These are the activations of a small neural network, seen along a few directions. Each row is one input.
In each table, some parts of the input vary, and every possible input appears once, in random order.
A made-up example of a description, with smaller parts first: one of 4 places along a line, together with either a single point or one of 9 places along a line or (one of 3 separate values, together with one of 8 places around a ring).
Shared parts are said once, and a part with two or three values counts as separate values.
In the rows, zero is written as 128.

Rows:
R1: [191 153 195 174 102 135 139 175  90 156 167]
R2: [141 162 165 153 172  82 118 103 151 133 127]
R3: [ 55 134  12  86 181 101  71 132 150 125 116]
R4: [118 169 174 171 153 138 136  74 122 123 178]
R5: [146 171 175 171 173  79 129 112 154 149 156]
R6: [179 128 159 154  99 139 139 170 108 131 125]
R7: [105  86 153 131 101 180 159 103 110 114 127]
R8: [148 147 185 164 112 179 143  98  79 145 158]
R9: [144 161 209 172 116 178 143 110  76 153 180]
R10: [108  87 142  99 103 183 147  93 115  91 106]
R11: [174 143 182 153 150  87 129 182 145 162 132]
R12: [202 192 185 168 146  92 128 188 141 181 140]
R13: [ 99  81  59  78  65 172 143 102  72 136 135]
R14: [129  85  52  62  92  83 122 176 127 158  97]
R15: [156  95 141 131  88 139 145 170 124 111 103]
R16: [187 148 173 175  97 137 142 173 101 151 140]
R17: [149  98 124  91 134  93 134 172 184 116  72]
R18: [ 97 135   5  76 153 114  73 204 156 143  93]
R19: [ 51 112  22  94 120 198  98 132 100 129 132]
R20: [ 89 130 141 135 141 144 133  65 143  89 126]
R21: [140 137 170 149 110 183 141 101 100 127 147]
R22: [ 82 117 122 116 141 145 139  60 150  79 106]
R23: [154 190 184 189 172  83 128 110 143 167 164]
R24: [147  92 154 100 142  85 134 183 162 120 100]
R25: [110 116 119 107 170  84 129  98 177  92  83]
R26: [140 206 177 184 150 144 128  70 116 139 182]
R27: [127 132 148 139 169  82 123 104 168 122 126]
R28: [103 105  46  79 120  78 119 103 133 139 119]
R29: [170 129 150 121 143  92 124 179 163 137  96]
R30: [ 73 106  51  88  94 134 127  68 106 126 139]
R31: [122 105 171 131 111 178 148 104  95 115 143]
R32: [100 134 151 145 144 142 135  68 139 103 150]
R33: [167 113 161 135  94 138 133 169 112 119 114]
R34: [ 90 105  18  91 113 153  83 198 108 120 115]
R35: [115 165 158 161 148 144 131  66 129 112 152]
R36: [172 127 164 143 141  90 136 180 158 157 124]
R37: [149  81 123 111  89 141 149 162 134  99  86]
R38: [145  88  45  79  49 133 132 164  86 139 109]
R39: [ 30 138  19  92 156 155  79  97 121 109 139]
R40: [117 114 134 123 168  80 133 107 172 107 116]
Changing only one part turns R22 into R25. The same change can be made to R26. Which row results? -> R23
Changing only one part turns R40 into R15. The same change can be made to R3. Which row results? -> R34
What is each input in this table made of? -> one of 5 places around a ring, together with either one of 2 separate values or one of 6 places along a line
Start at R12 and move only the place on the line of 6, one step at a time. The first step leads to R11. Which rows follow, in order? -> R36, R29, R24, R17
Start at R30 and move only the place on the ring of 5, one step at a time. The first step leads to R13. Which rows follow, in order? -> R38, R14, R28
List by row number the other rows that have the place on the ring of 5 in common with R10. -> R7, R8, R9, R13, R19, R21, R31

Rows:
R41: [104 135 139 136 151 140 128 108 128 118 144]
R42: [ 94 103  61  91 103 144 119 128 106 110 114]
R43: [158 160 115 133 156  68 101 173 157 162 121]
R44: [163 142 192 167  99 160 148  99  98 134 147]
R45: [ 90 132  84  95 157 112 115  98 140 123 126]
R46: [ 84 123 112 138 141 139 120 111 125 115 135]
R47: [156 152 119 143 149  95 103 194 144 152 118]
R48: [166 156 217 188 103 168 168  99 111 139 163]
R49: [179 150 122 129 124 116 109 204 126 161 113]
R50: [146 181 209 180 163 120 151  70 147 131 161]
R51: [139 136 170 149 118 145 139 103 102 121 150]
R52: [185 103 164 129 144  42 122 229 182 135  87]
R53: [144 151 191 169 126 163 153 107 113 135 156]
R54: [136 168 183 166 158 118 134  71 138 132 140]
R55: [172 164 221 184 121 160 153  91 115 124 159]
R56: [121 105  90  98  93 157 122 121  94 123 116]
R57: [ 80 114  58  87 142 117 106  98 149 120 108]
R58: [100 115  91 102 116 160 126 129 110 124 126]
R59: [ 99  93  60  85  88 161 129 135 108 126 118]
R60: [124 105 116 120  93 147 133 118  91 123 137]
R61: [216  87 165 117 101  52 136 238 156 149  93]
R62: [ 82  88  27  79  99 150 120 136 118 103 101]
R63: [128 132 144 135 115 155 129 111 101 127 132]
R64: [ 81 120  86 109 148 147 119 120 132 115 126]
R65: [142 131 164 145 107 165 151 113 100 141 151]
R66: [142 164 212 201 152 144 151  86 138 119 169]
R67: [121 149 154 151 164 113 133  79 137 133 148]
R68: [136 118 141 126 102 155 142 117  96 133 145]
R69: [131 149 190 175 151 149 135  91 135 122 153]
R70: [108 116 121 117 116 159 132 122 109 125 136]
R71: [ 62  99  30  72 128 136 110 129 145  92 109]
R72: [109 150 133 135 155 115 120  83 134 132 130]
R73: [ 94 137 110 124 152 122 115  91 138 132 125]
R74: [ 67 111  23  71 145 120 116 114 153 114 100]
R75: [205 101 170 110 122  59 133 242 168 147  93]
R76: [181 137 123 123 105 114 118 208 123 166 123]
R77: [119 141 165 156 150 132 131  95 123 112 149]
R78: [190 116 156 120 158  20 126 211 186 149  83]
R79: [ 73 111  63  95 127 138 103 116 134 102 108]
R80: [ 96  76  28  70  76 143 122 133 109 101 105]
What is each input in this table made of? -> one of 4 places along a line, together with either one of 2 separate values or one of 8 places along a line
Changing only the place on the line of 4 turns R74 into R80. The same change can be made to R50. Which row results? -> R48
Change only the choice among 2 separate values in R76. List by row number the other rows that result. -> R61
Change only the place on the line of 4 in R60. List by row number the other rows that result. -> R46, R70, R73
